A small network was shown many inputs. Here are its activations along a few directions, one row for each input.
Each table varies a few parts of the input and shows all the possible inputs, shuffled.
A made-up example of a description, with smaller parts first: ring(8) and (point or line(9) or (values(3) and line(6))).
Shared parts are said once, and a part with two or three values counts as separate values.

Rows:
x1: 44, -31, 296, -45, 78, 331, -15, 85, 368, 93, -98, 98, 0, 192
x2: -256, 55, -132, -57, 398, 11, 21, -2, 194, -184, -223, 224, 141, 239
x3: 525, 85, 10, -226, -542, 220, 188, -352, 345, 36, 108, -135, -67, -539
x4: -40, 241, 22, -118, 282, 179, 175, -61, 314, -173, -149, 292, 78, 416
x5: -182, 240, 133, -84, -430, 31, -175, -293, 227, 94, 237, -96, -66, -382
x6: -165, -105, 124, 123, 207, 175, -134, 106, 234, 88, -218, 1, 58, -27
x7: -91, 107, -78, -91, 262, -198, 396, 49, -174, -196, 8, 336, -48, 409
x8: 62, -24, 146, 13, 150, -126, 228, 68, -436, 135, 74, 57, -376, 299
x9: 39, -310, 142, 292, -14, -75, -157, 205, -216, 54, -77, -198, 39, -73
x10: 138, -271, 414, 115, -79, 6, 58, 130, -44, 65, -42, -70, -140, 42
x11: -58, 271, 182, -199, -519, 145, -169, -275, 277, 67, 320, -64, -65, -252
x12: 60, -260, 282, 223, -29, -33, -37, 155, -135, 33, -100, -148, -87, -68
x13: -259, 194, 14, -29, -385, -14, -290, -249, 145, 59, 209, -157, -11, -473
x14: -41, -118, -115, 138, 204, -213, -10, 162, -597, 123, 55, -52, -196, 203
x15: -197, 12, -338, 33, 319, -282, 161, 139, -335, -208, -8, 222, 135, 316
x16: -328, 107, -271, 72, -325, -168, -559, -103, -32, 78, 200, -320, 236, -526
x17: 73, 392, 177, -156, -578, 230, -78, -278, 347, 62, 386, -69, -112, -159
x18: -17, -346, -4, 324, 23, -188, -306, 300, -311, 56, -120, -314, 155, -120
x19: 167, 260, -30, -163, 119, 2, 490, 66, -46, -225, 167, 366, -95, 628
x20: -171, 116, -208, 18, 312, -235, 299, 71, -264, -225, -53, 256, 5, 299
x21: 268, -188, 454, 54, -156, 128, 84, 130, 0, 41, 22, -57, -142, 150
x22: 190, 60, 186, -50, 75, -4, 257, 67, -393, 111, 142, 71, -378, 407
x23: 320, 125, 194, -60, 9, 77, 328, 82, -311, 106, 236, 80, -424, 519
x24: -339, -30, -421, 44, 452, -142, -243, 137, 16, -162, -243, 50, 388, 189
x25: 399, -68, 450, 98, -213, 213, 172, 126, 73, 37, 92, -64, -189, 241
x26: -256, -25, -484, 64, 356, -395, 12, 229, -429, -206, -55, 104, 252, 270
x27: 398, -33, 17, -270, -482, 136, 98, -349, 275, 37, 40, -128, -21, -631
x28: 177, 88, 293, -1, 19, 415, 72, 83, 441, 89, -30, 94, -49, 285
x29: 125, -241, -417, -53, -299, -177, -317, -154, -19, 45, -59, -361, 276, -877
x30: -19, -69, 24, 68, 192, -171, 112, 113, -519, 102, 36, -4, -322, 209
x31: 197, -105, -149, -103, -349, -21, -24, -322, 146, 28, -70, -217, 28, -846
x32: -86, -114, 257, 15, 155, 213, -40, 83, 325, 119, -161, 81, 3, 81
x33: 90, 308, 30, -127, 214, 256, 242, -44, 396, -179, -57, 307, 31, 528
x34: 274, -61, -32, -157, -394, 22, 93, -367, 227, 64, -41, -158, -24, -758
x35: -188, -210, -9, 140, 215, 128, -271, 176, 158, 106, -171, -35, 187, -13
x36: -171, 156, -18, -57, 360, 60, 151, -64, 269, -147, -212, 272, 81, 306
x37: -243, -191, -167, 226, 262, 20, -397, 248, 53, 110, -235, -170, 303, -78
x38: -280, 90, -117, -12, -376, -61, -430, -179, 72, 77, 258, -188, 121, -460
x39: 177, -207, -275, -85, -340, -66, -167, -251, 75, 45, -24, -247, 159, -833
x40: 37, 193, -39, -153, 185, -78, 422, 50, -130, -220, 74, 354, -49, 518
x41: -98, -154, -261, 169, 240, -327, -160, 256, -691, 126, 6, -167, -80, 156
x42: -276, 60, -281, 67, 420, -23, -79, 26, 105, -160, -223, 154, 266, 215
What do these inputs look like to the network? -> line(6) and (values(2) or ring(5))
The inputs of x2 and x42 match in every part but the line(6) part. If x20 is changed in the same way as x2 into x42, which row does it become? -> x15
The inputs of x21 and x12 match in every part but the line(6) part. If x27 is changed in the same way as x21 into x12, which row does it become? -> x31
Which other rows does x41 become when the line(6) part takes its other values? List them by row number. -> x8, x14, x22, x23, x30
Which other rows agree with x32 in the line(6) part? List them by row number. -> x5, x7, x8, x10, x34, x36
Which other rows does x13 become when the values(2) part takes its other values? List them by row number. -> x31

Rows:
x43: 142, -55, 450, -245, -582, 214, -70, -344, 433, 102, 149, -108, -189, -553
x44: -94, 124, -185, 137, 484, -96, 126, 233, -432, 9, -25, 145, -103, 641
x45: 96, 53, -303, -89, -400, -2, -288, -196, 5, 242, 168, -322, 64, -665
x46: 504, -19, 696, -300, -743, 482, 57, -325, 719, 66, 195, -100, -237, -344
x47: 366, 169, 449, -286, 146, 392, 668, 179, 323, -83, 97, 521, -253, 899
x48: -25, 282, 233, -72, 344, 141, 465, 38, 70, -84, -8, 418, -260, 721
x49: -426, -445, -274, 202, -195, -264, -724, 75, -47, 70, -70, -403, 411, -855
x50: -28, -285, -183, 181, -247, -148, -368, -110, -70, 125, -123, -404, 183, -855
x51: 20, 81, 11, -10, 297, -116, 390, 209, -288, -183, 62, 316, -111, 686
x52: -562, -112, -455, 279, 755, -378, -274, 367, -427, -181, -303, 74, 353, 471
x53: -173, 37, -383, 286, 702, -240, 105, 203, -446, -114, -329, 96, 111, 454
x54: 180, 171, -57, -83, -560, 14, -89, -330, 159, 32, 188, -234, 31, -600
What do these inputs look like to the network? -> values(2) and line(6)
The inputs of x43 and x50 match in every part but the line(6) part. If x48 is changed in the same way as x43 into x50, which row does it become? -> x53
Which other rows does x49 become when the values(2) part takes its other values? List them by row number. -> x52
